A small network was shown many inputs. Here are its activations along a few directions, one row for each input.
Each table varies a few parts of the input and shows all the possible inputs, shuffled.
Descriptions start from the smaller parts, as in this example, which fits no table here: one of 5 places around a ring, together with either a single point or one of 9 places along a line or (one of 2 separate values, together with one of 6 places along a line).
Shared parts are said once, and a part with two or three values counts as separate values.

Other details of the inputs shift rows strongly along two fixed directions, in all tables alike. That doesn't count.

Table:
R1: 11	-30	77	80	-36	-60	-30	-27	-80	1	38	-11	28
R2: 68	19	-22	-55	-57	-47	37	4	55	-44	-54	-17	-35
R3: -13	2	0	-3	16	3	-4	11	7	-15	2	14	-3
R4: 33	14	-13	-31	-28	-15	25	-4	19	-11	-27	-21	-11
R5: -72	-11	-20	-10	70	70	-7	-4	17	55	1	1	14
R6: 24	5	-19	-36	-15	-22	11	0	53	-38	-31	9	-22
R7: -13	-4	16	3	7	-4	-8	11	-9	-3	-7	-3	1
R8: 5	-14	54	70	-27	-50	-22	-14	-83	-14	41	4	25
R9: 18	12	-22	-41	-18	-17	17	13	32	-31	-43	-1	-19
R10: 33	9	-23	-40	-17	-9	27	-6	46	-8	-32	-15	-17
R11: -80	-18	-8	-8	66	64	-15	-7	29	45	2	6	10
R12: 2	3	-1	4	-1	6	4	-14	-9	16	8	-18	11
R13: -71	-14	-9	-7	49	81	-27	27	16	57	3	43	-6
R14: 19	12	-21	-41	-17	-18	12	4	45	-42	-33	7	-21
R15: -4	-14	37	31	-17	-28	-15	-12	-35	-6	11	-6	13
R16: 37	8	-29	-28	-16	-14	19	-5	49	-36	-17	8	-19
R17: 18	-12	19	39	-12	-21	-9	-22	-30	1	36	-5	16
R18: 22	-11	35	47	-23	-29	-6	-26	-48	18	31	-24	23
R19: 7	-3	32	32	-36	-10	-18	26	-61	19	9	20	-4
R20: 83	29	-42	-50	-52	-39	42	-2	53	-42	-34	-19	-26
R21: 9	-24	59	73	-25	-52	-25	-26	-62	-11	46	6	24
R22: 54	28	-19	-25	-30	-23	26	11	7	-23	-14	-21	-12
R23: 12	-14	38	35	-35	-12	-21	16	-41	22	14	23	-5
R24: -38	-3	-3	-11	39	24	-12	13	18	0	-6	14	-3
R25: 13	2	18	31	-16	-17	0	-12	-52	16	19	-23	19
R26: 15	0	16	34	-16	-16	-4	-19	-40	8	30	-18	20
R27: -65	-5	-34	-4	73	73	-8	-5	18	48	17	6	19
R28: 30	18	-37	-33	-14	-9	23	7	31	-38	-22	7	-19
R29: 31	21	-29	-35	-8	-5	21	17	34	-37	-21	4	-22
R30: 1	7	-12	-5	16	14	2	7	1	-1	10	-2	0
R31: 31	15	-31	-32	-18	-10	20	0	40	-40	-18	6	-18
R32: -36	-7	-11	-6	31	22	-9	-5	27	-5	6	22	3
R33: -78	-12	-5	-10	72	66	-15	10	20	46	-1	3	6
R34: -85	-16	-16	-5	76	60	-24	1	24	26	3	26	10
R35: -82	-15	-14	-9	69	65	-13	1	20	46	-3	7	10
R36: 10	-1	41	31	-32	-7	-20	36	-59	19	10	17	-8
R37: 21	-3	54	62	-26	-34	-11	-11	-89	18	39	-32	28
R38: 34	21	-42	-37	-14	-6	25	7	28	-28	-18	-2	-16
R39: -1	1	-16	-3	10	13	2	-10	9	-2	13	1	4
R40: -5	5	1	-11	12	13	8	6	-1	16	-9	-16	0
Each input here is: one of 4 places along a line, together with either a single point or one of 9 places around a ring.
Q: Changing only the place on the line of 4 turns R17 into R38. The same change can be made to R21. Which row results?
A: R8
Q: Changing only the place on the line of 4 turns R33 into R11. The same change can be made to R30. Which row results?
A: R39
Q: Which other rows does R6 become when the place on the line of 4 takes its other values? List them by row number.
A: R14, R24, R34

Table:
R41: 44	-9	46	24	-61	-76	-6	-19	-25	-36	1	-7	4
R42: -63	-4	-14	-12	58	36	-13	1	19	4	-3	6	13
R43: -28	-2	-28	-13	36	29	-7	-2	26	-21	9	25	-1
R44: 10	1	16	45	-4	-9	1	-27	-67	20	40	-28	33
R45: -29	-38	64	57	12	-22	-29	-22	-33	12	29	3	21
R46: 51	-5	24	7	-43	-50	17	-19	-7	-8	-16	-39	-5
R47: -31	-26	68	66	-29	-19	-50	34	-97	38	9	39	8
R48: -3	-21	42	47	-13	-22	-18	-36	-46	32	24	-29	29
R49: -23	-4	25	48	9	-5	-10	-21	-66	12	33	-20	33
R50: 62	10	-11	-11	-35	-38	14	-3	32	-41	1	11	-16
R51: 102	17	-8	-17	-91	-69	33	-17	15	-55	-18	-13	-19
R52: -17	-26	40	64	-4	-4	-20	-42	-58	42	44	-21	35
R53: -8	5	-13	-23	29	11	20	-3	15	14	-20	-33	2
R54: -15	-4	25	31	9	-10	-7	-22	-53	28	19	-35	34
R55: -31	1	-42	-28	56	44	-5	7	74	-11	4	38	-12
R56: 55	41	-60	-62	-23	-11	47	6	43	-52	-39	-16	-22
R57: -20	-5	-39	-8	54	58	0	-14	45	44	18	-1	8
R58: -16	-16	29	12	8	-24	-12	-5	9	-24	-3	10	-5
R59: -20	-13	-8	-19	13	13	-3	-16	45	12	-14	0	4
R60: 72	26	-10	8	-36	-41	28	-5	-29	-15	13	-35	8
R61: 54	22	-38	-66	-24	-23	51	2	57	-17	-56	-42	-27
R62: -28	18	-27	-51	22	81	-1	48	33	32	-17	27	-28
R63: -43	-12	-14	21	50	55	-5	-30	-14	60	39	-14	30
R64: 31	2	25	14	-76	-38	-9	44	-54	-7	-25	37	-27
R65: 35	7	23	5	-30	-59	12	5	-22	-49	-16	-21	-6
R66: 37	-6	25	18	-53	-53	1	-21	-12	-33	5	3	-1
R67: -20	-10	32	58	6	-4	-10	-31	-78	36	44	-31	42
R68: -29	-25	54	41	-11	-6	-35	46	-62	33	-12	38	-11
R69: -2	-1	-13	21	30	25	4	-17	-12	44	37	-21	22
R70: -88	-12	-41	-34	77	73	-13	-5	79	9	-6	42	-5
R71: 40	30	7	-37	-64	-4	13	46	-7	-8	-34	1	-36
R72: -30	-10	-29	-4	42	56	-2	-27	30	41	15	-1	12
R73: -56	13	-34	-46	67	112	-12	59	48	58	-2	35	-23
R74: 38	8	35	24	-33	-62	14	-5	-51	-29	-6	-40	8
R75: -20	-29	38	57	-8	-8	-22	-36	-38	26	39	-3	29
R76: 19	1	11	7	-20	-25	10	-22	-24	17	2	-40	16
R77: 17	0	4	24	2	-20	-11	2	-16	-32	30	11	4
R78: -22	11	-50	-79	26	19	12	10	108	-37	-53	26	-30
R79: -77	-38	44	84	46	54	-63	38	-84	80	56	64	18
R80: 42	39	-46	-72	-24	-26	41	11	50	-49	-60	-26	-22
R81: 61	24	2	22	-32	-46	17	-2	-43	-30	19	-26	9
R82: 2	-15	12	23	-5	-6	-11	-23	-2	-8	25	19	8
R83: -69	-27	18	53	53	48	-22	-37	-48	77	53	-20	45
R84: -44	-17	-29	-45	55	48	7	-3	89	21	-32	6	-11
R85: -85	-1	-53	-38	85	81	-2	4	59	12	-9	21	3
R86: 19	15	-43	-49	-6	0	18	0	71	-52	-24	28	-28
R87: -67	-32	43	70	37	12	-44	-23	-62	15	57	14	38
R88: 31	-4	36	17	-33	-66	-1	1	-25	-53	-6	-10	-5
R89: -37	0	-41	-39	19	64	-8	55	32	25	-33	67	-34
R90: 10	16	-35	-60	-3	-15	13	13	63	-55	-45	8	-23
R91: 93	33	-17	-22	-76	-72	35	4	-7	-84	-20	-13	-20
R92: 58	26	-26	-16	-24	-34	22	14	10	-55	-4	-4	-13
R93: 17	33	-13	-76	-31	21	12	59	40	-1	-61	4	-43
R94: 67	3	5	18	-47	-45	10	-13	0	-20	16	-7	-1
R95: -47	10	-8	-62	40	75	-3	60	50	38	-47	14	-37
Q: Changing only one part turns R59 into R94. The same change can be made to R47. Which row results?
A: R79
Q: Changing only one part turns R77 into R88. The same change can be made to R73. Which row results?
A: R95
Q: What is each input in this table made of?
A: one of 5 places along a line, together with either one of 2 separate values or one of 9 places around a ring
Q: Start at R50 and move only the place on the line of 5, one step at a time. The first step leads to R82. Which rows follow, in order?
A: R66, R41, R45
Q: Which other rows does R44 become when the place on the ring of 9 takes its other values? List them by row number.
A: R43, R51, R56, R63, R72, R82, R86, R91

Table:
R96: -64	-17	6	19	61	70	-23	6	-11	76	26	4	17
R97: 14	-14	37	33	-43	-37	-18	2	-35	-11	8	21	-3
R98: -49	-23	63	67	19	11	-32	-6	-91	61	37	-20	36
R99: -56	-2	-36	-40	58	64	-10	25	64	5	-15	43	-18
R100: -31	-15	48	67	15	19	-30	-3	-85	55	52	-9	31
R101: 50	13	-34	-36	-32	-31	32	-24	50	-36	-24	-16	-12
R102: -1	15	-60	-56	34	29	26	-11	82	-20	-19	-5	-9
R103: 35	2	39	8	-58	-67	-4	15	-29	-43	-22	2	-14
R104: 39	16	-22	-41	-22	-41	34	-16	42	-48	-36	-32	-11
R105: -66	-6	-9	16	63	71	-18	10	-23	61	26	8	20
R106: 72	30	-39	-37	-41	-49	40	-11	30	-65	-22	-22	-13
R107: 13	-2	16	17	-26	-1	1	0	-34	30	6	-9	3
R108: 19	0	26	30	-32	-36	-13	13	-45	-29	13	20	-2
R109: -36	4	-76	-72	75	67	22	-10	120	6	-27	5	-12
R110: 59	-1	43	26	-70	-71	-5	11	-35	-41	-1	9	-15
Q: Changing only one part turns R110 into R96. The same change can be made to R108. Which row results?
A: R105
Q: What is each input in this table made of?
A: one of 3 separate values, together with either a single point or one of 4 places along a line
Q: Which other rows does R100 become when the choice among 3 separate values takes its other values? List them by row number.
A: R99, R102
Q: Which other rows does R97 become when the choice among 3 separate values takes its other values? List them by row number.
A: R101, R107
